A small network was shown many inputs. Here are its activations along a few directions, one row for each input.
Each table varies a few parts of the input and shows all the possible inputs, shuffled.
A made-up example of a description, with smaller parts first: one of 4 places along a line, together with either a single point or one of 9 places around a ring or (one of 3 separate values, together with one of 8 places around a ring).
Shared parts are said once, and a part with two or three values counts as separate values.

Table:
x1: [-22 -5 -48 29 11 18 -50 85 -6 -34 16 -40 32 30 33 12 4 -55]
x2: [-1 9 0 -24 16 -2 7 -7 26 2 -24 -5 -25 -5 27 0 -13 22]
x3: [7 5 -1 6 -23 3 16 -51 1 -4 -13 -8 -8 0 3 -21 5 17]
x4: [4 -2 -5 -1 -11 16 7 -37 -1 4 16 -10 -8 0 -11 -10 -10 2]
x5: [-1 9 -4 -27 28 11 -7 6 27 0 -2 -4 -11 -15 15 -5 -16 13]
x6: [11 -4 22 5 -18 -28 35 -26 -19 11 -7 13 1 18 -26 -1 24 3]
x7: [4 5 32 -7 12 -24 25 21 7 9 -23 20 5 -4 -6 8 1 19]
x8: [-5 -5 -10 -12 -18 -5 18 -28 -12 -8 -14 10 -1 10 -4 -9 17 6]
x9: [1 -11 8 4 -14 -4 7 -17 -16 7 13 5 1 4 -33 2 2 -5]
x10: [12 8 24 -3 17 3 -25 8 12 12 6 12 -16 -41 2 17 -13 13]
x11: [3 -4 19 -11 16 -5 5 25 9 12 2 17 -2 -17 -2 11 -22 -2]
x12: [6 3 13 23 -16 6 -11 -31 -7 18 22 5 -5 -22 -34 -6 -2 17]
x13: [-13 -11 -52 44 -21 18 -39 39 -29 -33 29 -33 44 42 10 -9 27 -65]
x14: [-5 2 2 -27 17 -8 13 12 10 4 -22 19 -7 1 26 11 -4 15]
What do these inputs look like to the network?
Answer: one of 2 separate values, together with either a single point or one of 6 places around a ring
The inputs of x9 and x11 match in every part but the choice among 2 separate values. If x12 is changed in the same way as x9 into x11, which row does it become?
Answer: x10

Table:
x15: [0 5 -20 12 9 26 -33 20 3 -9 13 -21 6 -8 32 -7 -2 -18]
x16: [2 -1 -11 34 -26 9 -30 18 -11 -8 17 -14 12 15 -8 -3 18 -33]
x17: [25 8 73 -46 18 -21 46 -59 32 64 -9 35 -41 -46 -43 -4 -42 77]
x18: [-10 -7 -24 -12 13 10 -27 35 4 -23 -5 -2 11 16 46 -7 0 -19]
x19: [34 25 86 -40 16 -20 57 -60 29 52 -11 36 -51 -51 -33 1 -37 73]
x20: [-3 0 -26 11 -24 20 -24 11 -31 -14 28 2 15 8 -4 -4 6 -36]
x21: [4 -1 -30 39 -18 15 -25 6 -2 -13 9 -22 12 6 -2 -12 13 -36]
x22: [32 20 76 -31 -3 -22 58 -93 17 49 0 33 -55 -31 -50 -8 -28 65]
x23: [-21 -8 -28 0 -19 0 -10 11 -35 -20 4 -7 25 26 9 0 20 -24]
x24: [0 4 -12 26 2 8 -33 46 5 -6 19 -16 14 5 8 3 0 -26]
x25: [-13 -13 -12 4 8 -5 -23 61 -6 -19 -4 2 26 23 24 13 8 -30]
x26: [-20 -4 -32 18 21 4 -17 49 20 -17 -10 -20 14 22 30 2 1 -14]
x27: [-11 -16 -25 32 -16 -6 -9 15 -18 -16 -7 -19 27 32 2 10 23 -19]
x28: [20 10 80 -57 32 -36 71 -50 31 49 -28 27 -51 -31 -24 5 -35 76]
x29: [-14 -3 -40 12 -7 5 -11 -13 -14 -20 -8 -28 18 20 22 -8 15 -14]
x30: [-7 3 -33 13 -17 29 -27 -4 -11 -19 24 2 13 2 9 -13 13 -27]
x31: [0 -1 -13 17 2 9 -31 53 -12 -8 16 5 21 -6 6 3 9 -37]
x32: [30 16 75 -35 -1 -20 54 -89 17 44 -10 28 -55 -36 -68 -3 -27 61]
x33: [-5 7 -30 26 -18 25 -26 -7 -9 -14 16 -16 4 4 10 -11 7 -20]
x34: [13 -6 59 -43 4 -43 72 -90 15 39 -31 28 -39 -21 -58 4 -15 82]
x35: [-12 1 -39 -5 24 14 -16 31 12 -12 -6 -19 9 16 43 5 -3 -10]
x36: [-11 -10 -42 3 -17 9 -3 -5 -19 -36 -3 -8 22 17 23 -6 24 -20]
x37: [18 2 75 -58 32 -37 64 -54 39 43 -38 24 -57 -36 -32 8 -35 75]
x38: [-9 3 -17 7 1 18 -31 42 -13 -10 21 6 15 -8 15 5 -3 -29]
x39: [-4 4 -28 29 9 22 -27 39 14 -6 11 -23 11 -4 10 -8 0 -25]
x40: [-19 -18 -19 22 -17 -7 -11 22 -34 -24 1 -2 33 30 1 6 30 -25]
x41: [-1 -10 -22 27 -16 9 -23 19 -26 -11 30 5 24 11 -13 3 17 -39]
x42: [-15 -3 -25 -10 10 6 -15 51 -9 -18 -9 8 13 9 31 15 6 -26]
x43: [15 3 70 -39 -1 -42 80 -91 8 37 -23 20 -46 -20 -43 8 -16 73]
x44: [0 2 -27 0 2 26 -26 25 2 -19 16 0 13 -18 26 -5 -1 -22]
x45: [-8 -3 -12 10 14 -1 -18 55 8 -11 -10 -15 19 24 23 15 13 -19]
x46: [-15 -8 -29 33 -14 -2 -9 6 -5 -24 -13 -29 19 30 8 -7 21 -17]
What do these inputs look like to the network?
Answer: one of 4 places along a line, together with either one of 2 separate values or one of 6 places around a ring
The inputs of x45 and x24 match in every part but the place on the line of 4. If x37 is changed in the same way as x45 into x24, which row does it become?
Answer: x17
A walk changes only the place on the line of 4. It starts at x28 and steps to x19. List the rest of the walk in order.
Answer: x22, x43
List by row number the other rows that have the place on the line of 4 in common with x41.
Answer: x16, x20, x21, x22, x30, x32, x33

Table:
x47: [12 -15 21 -23 39 1 16 -4 47 34 -22 17 -27 -11 8 15 -24 21]
x48: [34 10 7 -14 28 23 -33 39 17 -13 32 -4 -8 -25 38 12 -9 -58]
x49: [-2 5 30 -20 48 -44 41 20 13 7 -42 8 14 -18 2 3 11 49]
x50: [-19 18 -59 16 -48 49 -30 15 -14 -36 40 0 32 11 8 -51 5 -40]
x51: [-2 -6 29 -31 28 -8 20 11 44 15 -44 10 -15 7 -3 12 -28 33]
x52: [15 13 45 -16 -59 -28 37 -65 -22 10 -27 15 -48 27 -13 14 -6 18]
x53: [-24 -19 -19 22 41 2 -24 63 7 13 5 -3 23 -13 8 25 -9 4]
x54: [-6 27 -14 27 20 27 -44 56 40 25 42 3 0 10 -7 -12 -3 -5]
x55: [-5 -23 15 -7 -35 -11 20 -82 -11 30 -23 7 -42 24 -30 21 -12 35]
x56: [-11 -17 -52 60 -16 -9 -16 2 -57 -41 1 -32 48 -15 29 -6 55 -24]
x57: [5 -12 35 -27 -18 -25 28 -70 -29 -6 -17 -11 -9 1 -48 6 -3 26]
x58: [3 19 -40 14 -28 23 -15 14 -35 -38 56 -11 35 1 8 -39 24 -58]
What do these inputs look like to the network?
Answer: one of 3 separate values, together with one of 4 places along a line
Change only the place on the line of 4 in x49. List by row number the other rows that result.
Answer: x53, x56, x57

Table:
x59: [7 3 29 -12 17 7 -3 13 25 20 -1 13 -17 -20 -4 17 -31 17]
x60: [0 0 8 -11 -7 -18 40 -47 -8 14 -10 13 -6 3 -15 -12 7 29]
x61: [-20 -1 -79 56 -22 37 -58 77 -24 -51 24 -32 52 47 50 -2 42 -75]
x62: [5 4 26 -20 -16 -24 35 -42 -11 11 -12 14 -21 6 -29 2 11 26]
x63: [14 0 37 -6 -19 -19 28 -40 -16 19 4 20 -11 -6 -34 0 -4 14]
x64: [16 6 25 7 -22 -5 17 -49 -8 11 0 6 -13 -18 -16 -8 0 22]
x65: [-6 -6 21 -31 30 -14 10 11 21 15 -19 7 -13 2 -10 17 -21 21]
x66: [13 0 33 -1 -25 -5 11 -38 -10 12 3 22 -13 -26 -37 -2 -4 17]
x67: [9 -1 9 -6 -8 -6 21 -58 5 14 -8 6 -22 -12 -14 -12 5 25]
x68: [-23 -12 -78 57 -14 34 -58 78 -31 -53 28 -40 58 40 41 5 34 -80]
x69: [0 10 -1 -28 30 0 -1 -4 26 5 -9 -2 -20 -22 18 -5 -12 21]
x70: [3 0 20 -31 28 -7 3 11 15 16 5 13 -10 -12 -10 7 -21 7]
x71: [-21 -4 -75 55 -25 27 -58 82 -28 -56 19 -35 52 42 44 -7 38 -82]
x72: [0 7 11 -26 27 -13 18 0 18 5 -18 -6 -7 2 17 -1 -17 20]
x73: [3 -4 13 -3 29 3 -4 5 29 18 -4 1 -7 -26 -2 1 -27 18]
What do these inputs look like to the network?
Answer: either one of 3 separate values or (one of 2 separate values, together with one of 6 places around a ring)
Change only the choice among 2 separate values in x60. List by row number the other rows that result.
Answer: x72
